These are the activations of a small neural network, seen along a few directions. Each row is one input.
Each table varies a few parts of the input and shows all the possible inputs, shuffled.
A made-up example of a description, with smaller parts first: one of 8 places around a ring, together with either a single point or one of 9 places along a line or (one of 3 separate values, together with one of 4 places along a line).
Shared parts are said once, and a part with two or three values counts as separate values.
In the rows, zero is written as 128.

Other details of the inputs vary at random and push rows far along two fixed directions, the same in every table; ignore that.
These rows show it; all are for the same input, with only those details redrawn:
[121 136 125 116 174  74 140  97 130  90 128 173 113 113 114 166]
[131 187 171 147  92 184 118 125 144  88 152 117 101 128 134 116]
[105  97 142 200 112 225  85 177 118 212  75 100  94  74 106  48]

Rows:
r1: [128 180 161 110  92 190 144 123 145  93 140 100 135 143 155  94]
r2: [147 160 150 120  75 169 140 133 144 107 153  80 157 178 167 100]
r3: [157 116 104 122 152  68 139  80 146 123 151 159 143 138 110 181]
r4: [122 188 160 118  71 168 143 134 139  95 150 106 149 120 162  88]
r5: [105  97 142 200 112 225  85 177 118 212  75 100  94  74 106  48]
r6: [115 130 101  77 144  45 151 125 114 106 136 143 169 133 143 147]
r7: [152 119 100 116 149  72 138  86 144 121 149 165 137 136 110 184]
r8: [145 187 147 142  55 165 107 129 143 117 181 109 132 122 125 126]
r9: [ 95  88 139 178 117 225 107 192 102 201  69  87 112  88 128  27]
r10: [115 139 116 103 174  82 142  86 142  98 127 165 123 108 116 171]
r11: [132  27  81 182 170 105 103 149 106 237  73 157 120  88  81 112]
r12: [139 179 145 136  81 189 106 125 143 108 176  98 112 138 120 138]
r13: [144 167 163 130  85 182 154 113 155  99 143  99 148 151 167  91]
r14: [136 170 169 129  81 177 140 132 135  85 141 114 125 146 166  91]
r15: [159 174 175 165  80 174 129 109 160 101 151 121 121 142 144 108]
r16: [151 179 148 134  76 188 107 118 149 115 171 103 118 145 118 133]
r17: [123 127 124  92 175  72 163 105 120  87 117 165 137 134 134 140]
r18: [ 94  28  82 150 182 103  99 184  79 225  74 123 114  91  90 124]
r19: [114 120 108  84 170  62 148 132 103  88 132 141 139 155 136 154]
r20: [126  79 129 180  96 212  76 206  99 232  88  73 115 115 109  66]
r21: [124 121 101  85 162  71 132 121 118 110 144 133 138 142 121 193]
r22: [143 187 173 145  87 182 119 119 149  95 148 121 107 134 132 111]
r23: [168 157 160 146  69 163 119 144 135 114 168  89 136 177 149 130]
r24: [144 168 168 136  83 178 150 130 141  90 142 114 133 154 166  89]
r25: [104  29  81 150 183 104  97 184  80 226  69 125 121  94  92 122]
r26: [135 128 126 120 158  67 140  89 138  97 123 183 119 118 125 163]
r27: [118 173 145 103  87 180 129 149 128  94 154  76 138 164 157 108]
r28: [144 120 101 109 147  72 128  88 137 116 147 165 130 128 111 186]
r29: [130 130 117 108 157  75 142  78 149 105 122 174 129 112 126 168]
r30: [149 164 148 120  64 174 110 142 138 115 163  87 133 161 151 140]
r31: [ 96  57  89 162 168  98 110 142 116 231  55 158 136  38  93  93]
r32: [105 178 160 112  95 192 145 130 138  84 149  93 122 133 155 101]
r33: [ 98 120 100  72 169  69 152 121 114  95 135 130 142 146 136 160]
r34: [131 112 100  83 156  63 160 111 128 108 127 142 163 161 148 153]
r35: [173 164 159 166  70 171 115 120 148 113 176 111 121 158 129 125]
r36: [145 111 111 101 147  56 130 124 113 109 141 152 134 152 130 186]
r37: [163 161 156 140  66 166 118 150 133 112 166  95 130 174 149 133]
r38: [123  28  82 174 168 104  93 151 100 232  72 157 112  81  82 114]
r39: [120 121 114  85 163  75 164  93 133  95 115 161 147 126 147 147]
r40: [126 119 110  82 166  60 149 125 108  96 127 146 145 161 134 149]
r41: [114 169 155 115  87 171 129 161 116  85 161  82 120 166 154 105]
r42: [138 163 156 119  72 165 127 152 124  93 151  95 134 174 166 100]
r43: [118  36  92 174 182 112 120 121 133 235  48 151 135  69  98  96]
r44: [124 125 110 117 163  70 128 108 117 100 159 161 107 126  97 186]
r45: [121  71 126 180  94 206 104 202 104 222  75  78 134 127 138  31]
r46: [142 107 113 102 159  51 159 116 119 102 130 145 159 169 146 146]
r47: [114 120 102  85 161  70 134 122 117 109 149 131 131 138 119 195]
r48: [127 138 118 101 169  80 143  79 147 105 122 169 129 114 114 166]
r49: [140 114 126 111 168  64 173  96 130  93 120 164 150 142 146 137]
r50: [133 165 147 107  71 173 129 141 136 101 149  86 143 168 168 105]
r51: [118  37  97 181 180 108 117 138 118 226  48 166 119  72  97  94]
r52: [156 177 157 147  77 180 105 129 137 107 173 112 108 150 117 129]
r53: [127  18  77 155 170 101 110 157 108 247  66 120 150 103 103 118]
r54: [138 129 117 115 160  75 152  76 156 110 123 174 137 120 126 166]
r55: [129 177 147 137  80 189 108 125 142 107 181  96 105 135 118 139]
r56: [137 121 103  83 158  69 133 114 123 118 140 137 144 149 119 189]
r57: [106 129 112  81 179  82 164 101 126  88 120 152 141 122 137 150]
r58: [105 137 117 104 172  81 144  86 141  97 132 162 116 104 114 173]
r59: [104  83 119 154 103 218  97 194 108 225  73  64 136 117 128  36]
r60: [101 125 123  94 179  74 164 113 113  79 127 158 124 124 134 147]
r61: [135 126 108 117 164  71 126 107 118 101 154 164 114 130  99 184]
r62: [141 180 148 122  54 157 111 154 130 118 174  87 147 140 146 131]
r63: [121 186 172 147  91 183 120 126 143  87 157 115  94 124 132 117]
r64: [122  22  73 149 168 105 109 163 105 246  64 126 144 100 103 121]
r65: [129 120 113  93 165  75 174  91 139 100 117 161 154 134 147 145]
Q: What do these inputs look like to the network?
A: one of 5 places around a ring, together with either a single point or (one of 2 separate values, together with one of 6 places along a line)
Q: The inputs of r38 and r36 match in every part but the place on the ring of 5. If r3 is changed in the same way as r38 into r36, which row does it become?
A: r53
Q: The inputs of r34 and r64 match in every part but the place on the ring of 5. If r50 is changed in the same way as r34 into r64, which row does it become?
A: r30
Q: Which other rows does r24 become when the choice among 2 separate values takes its other values? List them by row number.
A: r65
Q: Which other rows agree with r43 in the place on the ring of 5? List them by row number.
A: r5, r10, r15, r22, r26, r29, r31, r48, r51, r54, r58, r63
Q: A walk changes only the place on the ring of 5. It starts at r58 and steps to r32. List the rest of the walk in order.
A: r33, r47, r55
Q: Which other rows does r23 become when the place on the line of 6 takes its other values? List them by row number.
A: r18, r20, r25, r36, r37
Q: A walk changes only the place on the line of 6. It starts at r41 and steps to r19. List the rest of the walk in order.
A: r40, r42, r45, r46
Q: Which other rows does r12 become when the place on the ring of 5 takes its other values? List them by row number.
A: r10, r21, r27, r57

Rows:
r66: [130 121 114 101 179  72 141  90 135 104 119 173 121 130 108 168]
r67: [125 121 109 120 181  62 141  97 123 104 144 162 119 126 105 172]
r68: [109  50  87 171 146 127  83 165 110 236  77 131 116  74  86 115]
r69: [124 131 116 108 185  70 151  93 139  99 113 176 131 116 119 161]
r70: [122 202 176 127  77 171 137 115 151  63 167 117 116 126 150 116]
r71: [116  49  96 171 166 139  93 158 101 230  77 128 115  72  81 108]
r72: [121 126 123 110 171  59 156  82 137  98 116 178 136 103 128 148]
r73: [150 202 159 130  68 167 103 121 148  93 186 101 116 150 131 156]
r74: [101  52  97 158 174 147  96 151 104 220  60 134 103  78  88  92]
r75: [142 179 167 106  80 167 142 139 143  78 161  79 143 184 171 129]
r76: [151 189 163 135  70 174 117 123 144  78 188 110 115 145 132 148]
r77: [120 115 136 159  68 244 107 188 123 201 106  50 143 133 138  34]
r78: [ 94  60 112 166 172 136 120 148 117 217  49 140 123  58  99  72]
r79: [140 124 148 198  52 236  69 171 137 211 113  77 113 107 119  67]
r80: [116 133 112 104 186  71 144  95 129  97 119 171 124 111 119 166]
r81: [135 115 112 105 171  69 139  83 134 103 120 178 122 128 117 164]
r82: [130 116 111 103 171  72 144  90 130 105 124 179 115 127 117 171]
r83: [161 189 166 138  69 175 125 117 147  85 185 115 116 149 138 147]
r84: [136 191 165 122  77 181 120 115 148  68 170 116 103 151 139 132]
r85: [134 181 163 103  82 168 135 141 133  77 168  74 137 178 171 133]
r86: [141 181 146 101  67 169 148 130 139  84 177  89 149 177 167 117]
r87: [138 190 164 145  78 170 126 120 146  70 188 110 108 152 135 131]
r88: [131 114 108  83 168  47 152 129 109 105 121 151 156 157 133 153]
r89: [128  42  98 179 157 135  97 150 111 231  71 137 123  76  90 100]
r90: [129 126 114 112 177  67 149  86 139  98 113 181 133 114 127 157]
r91: [116 126 122 108 171  62 161  89 133 100 120 179 129 102 128 155]
r92: [124 110 134 164  61 240 104 182 123 200 106  54 145 131 147  29]
r93: [115 106  87  75 162  57 156 117 116 107 137 142 159 145 134 158]
r94: [131 109 104  85 161  46 155 129 104 107 126 156 151 154 142 156]
r95: [132 119 113 124 180  61 147  95 133 106 137 167 125 132 105 168]
r96: [ 92  56  97 168 170 143 108 158 111 211  54 143 113  62 101  85]
r97: [138 185 158 104  67 156 131 155 122  70 172  94 138 178 164 116]
r98: [157 195 159 136  59 165 113 119 153  95 184 112 117 153 140 154]
r99: [124 126 112 110 177  70 154  93 134 100 117 181 126 113 127 164]
r100: [102  45  90 140 163 122 107 190  78 222  62 112 139 105 113  77]
r101: [119  54  93 172 154 129  88 158 117 242  69 130 123  81  83 111]
r102: [127 119 153 209  71 245  95 173 128 195 118  81  98 109 121  50]
r103: [142 175 164 109  73 167 145 139 138  80 165  84 138 181 179 131]
r104: [153 184 162 110  67 154 133 142 129  75 165  98 146 183 169 108]
r105: [130  99 109  88 167  52 156 113 122 107 118 141 156 154 152 165]
r106: [134 187 145  95  76 171 139 132 134  81 179  78 148 174 159 119]
r107: [145 118 113 114 171  65 139  98 132 114 137 167 132 125 102 185]
r108: [115 100 105  83 167  54 153 126 115 102 126 137 148 149 146 173]
r109: [137 113 111 128 172  58 145  88 132 105 137 172 127 130 113 164]
r110: [103 138 164 185  79 248  97 169 128 186  99  77 106  80 127  36]
Q: The inputs of r87 and r67 match in every part but one. If r70 is changed in the same way as r87 into r67, which row does it become?
A: r110
Q: The inputs of r109 and r95 match in every part but one. If r92 is changed in the same way as r109 into r95, which row does it become?
A: r77
Q: What do these inputs look like to the network?
A: one of 5 places around a ring, together with either one of 3 separate values or one of 6 places along a line
Q: Which other rows does r77 become when the choice among 3 separate values takes its other values? List them by row number.
A: r75, r88
Q: Which other rows agree with r102 in the place on the ring of 5? List them by row number.
A: r82, r83, r86, r91, r94, r98, r99, r103
Q: A walk changes only the place on the ring of 5. It starts at r73 and steps to r101. List the rest of the walk in order.
A: r79, r98, r68

Rows:
r111: [104  98 107 107 180  92 129 137 105 129 107 141 117 124 115 147]
r112: [117 102 136 155  97 175 111 195  96 175 101  89 135 131 142  56]
r113: [137 193 163 112  31 219 124 149 151 113 160  54 155 160 177  93]
r114: [135 189 155 105 113 119 158  93 150  47 169 138 129 148 153 148]
r115: [114 104  96 114 167  90 125 120 119 146 123 142 130 110 101 154]
r116: [109 110 147 163 119 202 115 160 122 168  84 104 111 108 133  59]
r117: [129 187 145  94 111 118 142 113 134  51 185 121 122 157 142 169]
r118: [120 106 106 124 169  92 142 100 135 142 107 159 137 101 112 133]
r119: [151  72  98 122 157  78 143 125 119 153 114 138 154 161 131 141]
r120: [121 111 129 170  96 195  86 164 120 190 116 101 108 103 107  93]
r121: [133 100 109 137 160  82 114 123 120 149 121 155 117 113 100 168]
r122: [153 191 153 115 103 118 144  82 158  57 172 152 125 144 141 157]
r123: [140 101 119 147 162  84 130 103 136 145 106 172 124 105 111 147]
Q: What do these inputs look like to the network?
A: either one of 3 separate values or (one of 2 separate values, together with one of 5 places along a line)
Q: Which other rows does r116 become when the place on the line of 5 takes its other values? List them by row number.
A: r114, r118, r122, r123
